Each row below holds a small network's activations on one record, seen along a few directions.
Each row is followed by the record's values for the fields S, C, U, B, F.
Other fields move the rows too, some of them a lot.
In the rows, zero is written as 500.
Random noise pushes rows far along 2 fixed directions. That doesn't count. These rows show it; they differ only by the noise:
[522 508 568 407 350 442 402 481 384 528 577 547 582 361 568 477 345]
[522 521 557 398 357 448 405 474 364 511 565 539 577 348 579 468 358]
[386 612 549 381 469 435 499 423 328 314 401 559 610 380 559 442 506]
[533 499 570 410 341 442 394 486 390 546 591 546 581 361 568 480 331]

[566 482 483 407 486 550 526 453 391 473 498 386 467 444 510 595 573] -> (S s2; C c1; U u1; B b3; F f2)
[464 437 510 483 477 446 470 431 580 432 391 459 526 554 534 525 675] -> (S s1; C c2; U u1; B b3; F f2)
[470 279 642 501 321 357 583 421 630 532 437 494 588 629 450 527 514] -> (S s2; C c1; U u1; B b3; F f1)
[399 570 418 478 652 446 601 400 523 176 294 547 412 624 467 506 698] -> (S s2; C c1; U u1; B b1; F f1)
[426 254 499 567 403 409 413 541 738 629 386 484 474 647 503 585 387] -> (S s3; C c1; U u1; B b3; F f2)
[800 500 455 441 561 676 457 459 494 527 523 354 285 465 538 681 689] -> (S s1; C c1; U u1; B b3; F f2)
[369 505 457 506 626 497 510 498 302 451 487 530 555 396 446 404 475] -> (S s3; C c1; U u1; B b3; F f2)
[525 625 820 489 673 390 615 525 369 630 762 640 635 537 237 598 729] -> (S s1; C c2; U u2; B b3; F f2)
[681 479 461 526 561 601 480 481 597 604 388 434 346 499 533 630 663] -> (S s1; C c1; U u1; B b3; F f2)
[307 327 784 504 384 237 604 504 509 637 712 692 834 625 278 447 415] -> (S s2; C c2; U u1; B b2; F f1)
[663 398 524 469 284 465 398 534 465 500 560 435 439 427 605 530 355] -> (S s2; C c1; U u2; B b1; F f2)
[547 655 330 394 572 544 468 507 419 373 439 454 450 311 598 442 640] -> (S s1; C c2; U u1; B b1; F f2)
[712 551 324 347 388 647 343 516 331 634 657 363 470 237 737 372 380] -> (S s1; C c2; U u1; B b2; F f2)
[638 354 266 637 298 600 229 594 767 518 445 397 377 477 675 481 206] -> (S s1; C c1; U u1; B b1; F f2)
[683 411 456 386 403 519 549 331 496 425 355 418 338 594 596 621 741] -> (S s1; C c1; U u1; B b3; F f1)
[473 412 431 472 403 437 475 526 603 415 396 491 597 604 580 384 467] -> (S s1; C c1; U u1; B b2; F f1)
[615 451 230 593 431 591 377 547 591 453 447 397 370 402 682 376 417] -> (S s1; C c1; U u1; B b1; F f1)
[464 415 367 672 268 507 334 637 635 577 530 534 552 473 505 476 145] -> (S s1; C c1; U u1; B b1; F f2)
[730 443 459 578 528 477 436 509 460 659 607 458 398 547 521 610 435] -> (S s4; C c1; U u1; B b3; F f1)
[263 647 420 546 639 549 530 502 414 304 443 600 568 391 399 428 623] -> (S s1; C c2; U u1; B b1; F f2)
[360 535 718 587 594 477 650 548 598 575 556 587 584 738 241 659 644] -> (S s1; C c1; U u2; B b2; F f2)
[512 519 510 389 430 458 469 641 379 628 606 505 558 419 522 402 363] -> (S s2; C c1; U u2; B b2; F f2)
[348 415 542 522 278 383 423 504 478 586 632 578 787 538 480 385 279] -> (S s1; C c2; U u1; B b2; F f2)
[518 394 521 539 449 438 422 583 477 621 696 517 483 423 600 414 345] -> (S s3; C c2; U u2; B b1; F f1)
[598 343 478 608 405 540 374 544 781 659 517 435 378 627 483 577 457] -> (S s1; C c1; U u1; B b3; F f2)
[415 360 541 535 473 420 558 449 529 388 382 539 640 540 527 426 423] -> (S s3; C c1; U u1; B b3; F f1)
[641 468 449 325 307 441 478 235 214 428 340 392 418 362 730 438 759] -> (S s1; C c2; U u1; B b3; F f1)
[516 528 509 348 472 429 543 395 334 433 428 568 511 559 500 413 630] -> (S s1; C c1; U u1; B b2; F f1)
[399 572 400 586 582 530 566 544 608 400 446 483 535 508 429 540 404] -> (S s2; C c1; U u1; B b3; F f2)
[ 84 607 735 360 512 280 740 280 313  96 195 544 789 624 456 398 792] -> (S s2; C c2; U u2; B b2; F f2)
[119 444 515 597 587 337 685 470 894 208 203 643 583 809 377 599 654] -> (S s2; C c2; U u1; B b1; F f1)
[349 337 708 652 410 414 384 593 618 860 893 578 750 544 284 457  92] -> (S s3; C c2; U u1; B b2; F f2)
[693 465 417 461 420 596 359 478 529 513 444 497 367 411 566 526 459] -> (S s1; C c1; U u1; B b1; F f2)
[452 573 557 560 635 485 565 515 390 517 593 512 627 522 295 421 585] -> (S s1; C c1; U u1; B b2; F f2)
[439 587 480 449 554 665 522 461 337 392 453 478 428 478 545 522 655] -> (S s1; C c1; U u2; B b2; F f2)
[ 74 497 647 507 750 462 688 477 578 219 210 719 777 684 308 484 573] -> (S s3; C c1; U u1; B b2; F f2)
[350 648 670 330 508 467 680 390 300 434 509 578 598 448 456 415 752] -> (S s1; C c2; U u2; B b2; F f1)
[504 592 621 437 507 454 582 582 391 589 683 501 629 431 400 409 376] -> (S s2; C c1; U u2; B b2; F f2)
[480 477 416 468 634 487 504 477 514 472 523 493 518 510 574 479 502] -> (S s3; C c2; U u1; B b3; F f1)
[705 637 457 250 525 594 551 292 186 351 255 350 347 344 646 512 853] -> (S s1; C c1; U u1; B b3; F f2)
[374 398 436 388 450 465 621 432 543 363 322 489 455 583 559 519 538] -> (S s3; C c1; U u1; B b2; F f1)

Here are new rows. What are their fields?
[649 434 467 659 512 563 410 649 663 702 744 556 363 539 439 502 374] -> (S s1; C c1; U u2; B b1; F f1)
[501 596 445 432 488 504 358 470 323 379 520 478 441 358 607 363 578] -> (S s1; C c2; U u2; B b1; F f2)
[415 508 689 462 684 459 619 543 516 493 533 605 618 585 223 551 583] -> (S s2; C c1; U u1; B b2; F f2)
[591 570 408 540 593 623 436 568 420 520 627 477 376 365 397 448 534] -> (S s1; C c1; U u1; B b1; F f2)
[381 575 548 525 609 539 464 594 346 565 801 556 530 316 429 425 361] -> (S s3; C c2; U u2; B b1; F f2)
[170 391 689 629 607 362 572 527 926 521 465 610 645 876 260 639 448] -> (S s3; C c2; U u1; B b2; F f2)
[399 683 532 588 723 605 540 520 429 352 525 606 474 552 344 519 588] -> (S s1; C c1; U u2; B b1; F f2)
[336 653 370 432 511 591 526 379 346 302 286 435 469 487 512 445 606] -> (S s1; C c1; U u1; B b2; F f2)
[515 377 585 477 425 449 547 527 610 608 581 497 521 589 325 673 471] -> (S s2; C c1; U u1; B b3; F f2)
[340 509 530 679 603 502 521 635 669 392 493 501 558 521 447 474 315] -> (S s3; C c1; U u2; B b1; F f2)
[705 590 405 482 509 557 365 477 283 599 701 391 355 241 550 431 561] -> (S s1; C c2; U u1; B b1; F f2)
[466 544 335 438 353 596 350 518 321 525 607 481 620 323 638 408 298] -> (S s1; C c2; U u1; B b2; F f2)
[690 606 490 605 533 616 392 599 368 709 817 526 360 429 446 523 373] -> (S s1; C c1; U u2; B b1; F f2)
[534 371 329 578 468 575 295 596 530 584 552 458 398 370 608 390 209] -> (S s3; C c1; U u1; B b1; F f2)
[521 433 554 662 301 459 339 705 555 822 907 574 613 387 417 447 168] -> (S s1; C c2; U u2; B b1; F f2)
[693 215 634 576 245 493 306 698 778 912 773 489 436 642 460 620 282] -> (S s1; C c1; U u2; B b2; F f2)
[458 473 572 477 618 352 550 478 629 532 512 618 474 586 380 530 569] -> (S s3; C c2; U u1; B b1; F f1)
[150 887 536 537 822 516 648 430 299  98 367 616 570 511 371 429 763] -> (S s1; C c2; U u2; B b1; F f2)
[196 484 438 604 642 563 598 505 735 294 292 573 461 625 390 599 505] -> (S s3; C c1; U u1; B b1; F f2)
[511 579 842 384 579 378 590 516 258 732 886 604 682 449 253 490 523] -> (S s2; C c2; U u2; B b2; F f2)
